These are the activations of a small neural network, seen along a few directions. Each row is one input.
In each table, some parts of the input vary, and every possible input appears once, in random order.
A made-up example of a description, with smaller parts first: ring(5) and (point or ring(9) or (values(3) and line(4))).
Shared parts are said once, and a part with two or three values counts as separate values.
In the rows, zero is written as 128.

Other details of the inputs vary at random and push rows far along two fixed directions, the same in every table; ignore that.
To show where, the next rows are all for the same input, with only those details redrawn:
110	104	153	102	93	150	128	137	112	185	101	127	161	147	106	129
135	146	135	122	161	103	101	141	125	83	125	145	131	103	148	138
137	144	135	124	161	102	101	140	122	83	123	145	130	102	149	138
102	135	138	91	162	129	114	126	108	93	166	119	157	111	122	171
137	147	135	123	161	103	102	141	123	86	124	144	129	101	149	139
136	146	135	123	161	103	101	141	124	83	125	145	130	102	147	139
109	106	153	101	93	151	128	138	115	186	101	127	160	148	104	129
84	121	142	75	146	150	125	119	103	122	166	108	174	127	102	181

Table:
R1: 191	146	121	191	97	84	133	120	161	119	96	155	99	127	155	111
R2: 118	140	126	186	129	114	112	147	159	117	90	170	80	122	147	89
R3: 156	141	132	138	150	118	94	167	152	122	65	160	83	145	172	88
R4: 129	146	91	165	130	83	103	141	129	101	154	162	115	89	137	162
R5: 116	95	146	119	94	150	126	151	114	198	123	127	125	175	91	148
R6: 148	143	132	141	169	126	147	128	154	76	131	114	117	106	160	96
R7: 93	139	124	132	135	109	125	112	120	106	173	135	128	117	116	200
R8: 86	107	156	108	101	159	145	127	124	189	95	132	152	126	109	111
R9: 128	135	139	158	144	117	114	160	161	119	73	164	92	112	154	68
R10: 164	105	112	186	26	135	155	130	151	200	48	152	122	131	122	45
R11: 133	98	143	141	73	153	157	115	137	190	146	109	131	173	106	122
R12: 60	112	113	84	148	158	138	116	109	122	173	106	181	92	96	163
R13: 112	135	127	97	175	139	105	128	108	115	172	111	102	143	129	193
R14: 158	131	97	113	130	121	137	115	105	93	194	98	152	108	107	177
R15: 115	122	97	119	98	136	160	100	111	130	205	97	164	121	99	183
R16: 115	115	141	80	142	165	156	121	118	105	182	69	165	154	111	151
R17: 140	129	106	92	140	132	136	119	115	75	182	90	173	101	119	148
R18: 162	144	140	147	129	96	98	158	139	121	73	168	114	112	155	95
R19: 112	112	136	136	112	139	112	127	136	175	120	146	93	163	135	141
R20: 112	104	143	146	82	174	170	109	136	179	131	110	138	163	107	101
R21: 112	137	133	91	177	163	160	104	123	93	171	93	127	129	153	130
R22: 107	118	103	101	122	96	158	97	93	194	106	92	160	171	77	57
R23: 200	148	137	148	118	102	127	141	150	107	80	137	120	116	162	80
R24: 71	117	134	117	132	141	128	124	123	141	194	115	130	148	99	194
R25: 110	145	129	125	185	132	115	135	146	98	106	144	91	114	167	114
R26: 68	109	103	96	131	86	127	112	89	197	95	117	148	165	65	72
R27: 172	149	127	119	172	129	122	133	143	78	125	104	106	137	172	113
R28: 101	95	151	103	104	160	129	155	121	181	111	121	147	170	104	120
R29: 156	142	95	149	145	88	92	150	113	94	144	156	121	93	130	162
R30: 126	142	98	187	106	100	111	146	147	122	85	172	106	85	142	98
R31: 151	145	126	143	152	91	97	138	117	92	137	158	108	109	134	166
R32: 195	126	132	141	112	141	125	130	139	156	93	123	89	166	143	105
R33: 104	124	107	93	154	126	107	136	104	90	175	119	170	97	115	167
R34: 165	103	144	122	70	150	151	111	115	183	118	108	146	160	93	135
R35: 101	154	124	161	144	109	118	118	140	84	127	151	108	90	140	140
R36: 107	138	118	123	163	162	151	85	126	90	183	102	118	139	143	147
R37: 155	142	105	134	146	112	142	126	142	72	132	124	136	74	151	98
R38: 151	129	135	171	85	129	152	106	144	142	95	140	119	123	138	88
R39: 73	106	140	125	102	178	135	115	131	193	107	134	110	165	114	125
R40: 193	117	137	154	99	124	133	143	141	149	106	125	103	158	130	103
R41: 152	150	135	133	154	116	146	113	144	75	124	123	126	87	157	102
R42: 135	114	138	124	83	169	151	106	137	198	128	108	113	182	118	126
- Describe the family of inputs behind these rows. => values(2) and (point or (line(4) and ring(5)))
- The inputs of R9 and R6 match in every part but the values(2) part. If R24 is changed in the same way as R9 into R6, which row does it become? => R11
- Which other rows does R34 become when the line(4) part takes its other values? List them by row number. => R14, R32, R40
- Which other rows does R42 become when the values(2) part takes its other values? List them by row number. => R19

Table:
R43: 208	168	108	194	145	60	93	156	162	69	80	177	72	91	183	84
R44: 167	128	133	179	89	102	101	176	160	173	26	189	89	131	153	52
R45: 129	115	135	114	117	147	149	119	125	147	129	108	140	143	116	116
R46: 131	117	133	113	116	148	145	122	125	146	129	107	140	148	119	119
R47: 123	154	107	133	172	101	120	112	124	53	184	121	130	91	140	165
R48: 107	117	143	112	120	134	120	134	118	156	122	131	138	147	113	139
R49: 122	153	113	120	185	114	131	108	127	48	180	107	132	100	148	149
R50: 103	150	113	110	195	103	98	130	111	60	165	131	131	91	137	166
R51: 91	118	132	116	127	136	124	128	120	161	120	132	129	142	112	131
R52: 127	115	129	125	105	135	140	124	120	153	134	120	142	134	108	134
R53: 129	117	128	125	101	142	138	122	124	154	135	123	138	138	117	144
R54: 131	117	134	114	113	153	146	118	128	148	130	110	137	146	125	125
R55: 126	115	137	122	115	156	147	118	129	146	132	110	130	148	122	124
R56: 100	117	143	112	120	143	129	130	121	152	116	131	142	130	114	131
R57: 124	115	131	132	102	146	138	122	125	152	137	124	131	140	114	143
- Describe the family of inputs behind these rows. => values(5) or (values(2) and line(5))
- Which other rows does R52 become when the line(5) part takes its other values? List them by row number. => R43, R47, R53, R57
- Which other rows does R46 become when the line(5) part takes its other values? List them by row number. => R45, R49, R54, R55
